These are the activations of a small neural network, seen along a few directions. Each row is one input.
In each table, some parts of the input vary, and every possible input appears once, in random order.
Descriptions start from the smaller parts, as in this example, which fits no table here: values(3) and (point or line(11) or (line(4) and ring(8))).
Shared parts are said once, and a part with two or three values counts as separate values.
In the rows, 128 means zero.

Other details of the inputs shift rows strongly along two fixed directions, in all tables alike. That doesn't count.

Rows:
r1: [126 119 135 130 131 128 123 144 116 123 139]
r2: [125 129 132 137 126 138 120 138 133 123 130]
r3: [123 135 135 120 130 133 125 133 126 110 130]
r4: [199 156  47 116 111 138 151  52 100 177 152]
r5: [122 130 135 133 126 132 133 132 140 119 133]
r6: [123 132 141 136 129 133 123 125 133 121 128]
r7: [121 132 132 133 126 137 125 131 136 118 127]
r8: [112 117 127 125 119 115 136 124 131 131 114]
r9: [124 131 143 128 130 132 123 122 132 114 128]
r10: [124 128 132 131 125 112 122 130 124 135 109]
r11: [127 130 140 140 129 134 118 132 130 126 131]
r12: [117 122 136 127 128 133 135 126 130 112 134]
r13: [117 118 126 129 123 113 135 134 123 134 114]
r14: [132 127 140 139 131 130 115 138 124 128 131]
r15: [132 127 135 127 130 125 121 147 124 122 138]
r16: [124 123 129 128 117 117 133 132 138 136 111]
r17: [125 136 144 123 133 130 122 128 123 113 131]
r18: [118 115 129 130 118 120 135 129 129 136 112]
r19: [131 126 134 136 128 128 125 145 130 126 136]
r20: [120 120 134 140 127 136 130 136 129 125 137]
r21: [123 127 126 127 122 110 132 137 131 133 113]
r22: [145 114  94 100 218 158 135 116 138 181 143]
r23: [123 130 136 124 128 130 133 129 138 112 133]
r24: [130 127 131 136 128 134 117 144 126 125 130]
r25: [175 161  86 148  22 101 152  76  89 118 154]
r26: [117 126 124 122 117 117 126 126 135 130 108]
r27: [125 125 136 131 120 119 123 125 131 138 106]
r28: [131 128 132 127 129 130 114 145 120 122 132]
r29: [126 128 134 137 127 133 128 139 137 124 136]
r30: [122 131 134 125 127 135 125 128 134 111 127]
r31: [137 122  94  87 211 141 131  94 149 188 114]
r32: [132 128 141 130 132 126 111 140 118 124 133]
r33: [124 134 138 120 131 129 132 135 129 111 135]
r34: [116 122 134 135 127 135 135 129 132 120 134]
r35: [119 126 138 122 132 131 135 131 121 111 136]
r36: [122 128 124 127 122 115 124 136 127 132 108]
Description of these inputs: line(4) and (values(3) or line(6)).
Q: The inputs of r36 and r10 match in every part but the line(4) part. If r4 is changed in the same way as r36 into r10, which row does it become?
A: r27
Q: Start at r35 and move only the line(6) part, one step at a time. The first step leads to r12. Which rows follow, in order?
A: r34, r20, r22, r1
Q: Which other rows does r24 become when the line(4) part takes its other values? List them by row number.
A: r14, r19, r22
Q: Start at r17 and move only the line(4) part, one step at a time. The first step leads to r3. Which rows follow, in order?
A: r33, r35

Rows:
r37: [ 71  99 181 139 112 104 112 188 152 102  86]
r38: [127 128 123 131 115 117 137 131 131 133 118]
r39: [136 119 113 104 193 147 136 117 137 155 142]
r40: [143 137 121 141 106 137 131 119 120 118 146]
r41: [ 94 106 154 102 220 152 110 161 171 140 105]
r42: [136 133 121 119 140 137 130 123 120 125 142]
r43: [129 117 106 106 177 140 138 105 142 168 116]
r44: [147 127 111 130 146 135 124 123 118 153 138]
r45: [143 137 115 135 111 138 133 119 116 120 150]
r46: [143 139 127 131 109 125 132 115 110 113 147]
r47: [133 141 141 142  96 124 124 126 123 106 139]
r48: [140 129 110 119 149 143 137 118 121 137 149]
r49: [130 132 117 140  92 114 136 114 119 126 125]
r50: [131 138 128 137  89 108 133 128 121 118 118]
r51: [111 127 150 140  86 110 125 130 125 108 106]
r52: [143 129 104 112 136 123 132 113 128 151 123]
r53: [136 133 105 116 139 125 133 104 129 148 121]
r54: [ 92 111 178 140 134 117  99 181 137 110 101]
r55: [138 140 124 131 112 134 126 124 118 113 143]
r56: [138 138 130 145  98 128 132 121 122 115 147]
Q: The inputs of r47 and r56 match in every part but one. If r42 is changed in the same way as r47 into r56, which row does it become?
A: r48
Q: Describe the family of inputs behind these rows.
A: values(2) and (point or line(4) or line(5))
Q: Which other rows does r41 become when the values(2) part takes its other values? List them by row number.
A: r40

Rows:
r57: [134 130 135 127 138 135 118 134 132 132 134]
r58: [107 114 138 125 153 116 122 155 143 141 103]
r59: [107 118 146 113 152 135 124 145 144 114 119]
r60: [141 140 108 134 108 134 140 110 120 122 149]
r61: [149 136 107 136 108 137 131 120 108 127 147]
r62: [122 120 121 123 128 121 134 120 138 139 113]
r63: [144 133 103 124 145 149 138 102 132 149 144]
r64: [143 134  96 105 144 129 149  99 126 157 129]
r65: [109 118 140 128 155 135 117 158 141 127 124]
r66: [149 150 112 130 107 123 118 102 111 132 122]
r67: [147 135 102 124 148 146 143 103 131 145 143]
r68: [145 147 100 109 146 136 130  86 129 148 120]
r69: [152 133 102 127 149 147 129 112 125 156 146]
r70: [103 108 141 120 143 123 126 139 150 137 101]
r71: [122 127 129 122 139 129 133 123 128 123 135]
r72: [120 129 148 159  51  96 122 149 113  98 116]
r73: [144 148 132 162  14  93 135 127  85  95 134]
r74: [114 118 147 116 156 134 114 156 138 120 120]
r75: [109 116 146 123 159 128 116 153 133 126 124]
r76: [104 125 173 167  74 114 115 171 125  84 119]
r77: [128 118 122 128 131 120 122 132 131 145 113]
r78: [118 123 152 124 157 131 116 154 143 124 121]
r79: [107 117 151 125 155 130 128 139 142 122 119]
r80: [140 138 105 131 102 115 146 105 121 134 130]
r81: [109 111 146 121 158 132 117 153 130 125 120]
r82: [153 147 116 132 104 130 140 103 119 119 148]
r83: [143 136 119 135 108 131 137 101 114 128 146]
r84: [145 138 105 133 100 137 142 106 112 120 148]
r85: [108 121 151 121 150 135 121 141 151 122 120]
r86: [148 140 104 109 149 139 138 103 130 137 148]
r87: [102 112 146 117 154 133 127 142 136 118 119]
r88: [122 123 121 122 130 120 137 123 138 136 116]
r89: [153 138 119 139 114 126 131 113 106 130 147]
r90: [156 139 103 113 153 138 128 114 123 144 150]
r91: [110 107 141 124 148 122 115 150 143 144 101]
r92: [101 121 178 161  77 110 110 164 119  89 120]
Q: Describe the family of inputs behind these rows.
A: values(2) and (point or line(5) or (values(3) and line(4)))
Q: The inputs of r76 and r67 match in every part but the values(2) part. If r57 is changed in the same way as r76 into r67, which row does it become?
A: r85
Q: Which other rows does r58 become when the line(5) part takes its other values? List them by row number.
A: r72, r73, r77, r91
Q: Which other rows does r88 become when the line(5) part takes its other values? List them by row number.
A: r62, r64, r70, r80
Q: Which other rows does r79 become when the values(2) part takes its other values? List them by row number.
A: r89

Rows:
r93: [126 122 124 129 134 125 126 130 131 142 119]
r94: [132 127 130 131 142 137 121 137 128 131 136]
r95: [123 127 128 125 136 126 127 122 131 136 117]
r96: [124 127 127 122 134 128 130 122 136 132 116]
r97: [127 123 129 128 142 137 130 134 128 126 139]
r98: [125 121 122 126 135 122 129 133 129 141 120]
r99: [131 126 128 127 142 134 124 139 126 130 136]
r100: [121 127 124 122 133 131 132 123 140 132 120]
r101: [126 131 133 119 143 135 128 127 131 118 137]
r102: [134 128 129 124 141 132 118 138 124 131 132]
r103: [128 124 131 131 142 140 127 132 131 127 138]
r104: [122 126 126 121 136 123 130 124 129 134 118]
r105: [127 133 134 123 143 138 125 124 133 119 136]
r106: [125 122 129 126 135 126 126 124 130 139 120]
r107: [126 127 132 124 142 137 133 130 132 123 139]
r108: [ 80 125 190 172  14  89 120 174 123  49 104]
r109: [206 171  61 149  36 114 152  55  77 142 167]
r110: [134 130 131 127 141 135 115 136 126 132 131]
r111: [124 120 127 122 135 123 129 127 128 138 121]
r112: [127 125 122 123 133 118 129 132 134 142 115]
r113: [126 129 134 127 141 140 130 128 135 124 138]
r114: [123 126 125 118 135 125 133 124 134 131 117]
Q: Describe the family of inputs behind these rows.
A: values(2) and (line(5) or line(6))
Q: The inputs of r113 and r107 match in every part but the values(2) part. If r109 is changed in the same way as r113 into r107, which row does it become?
A: r112
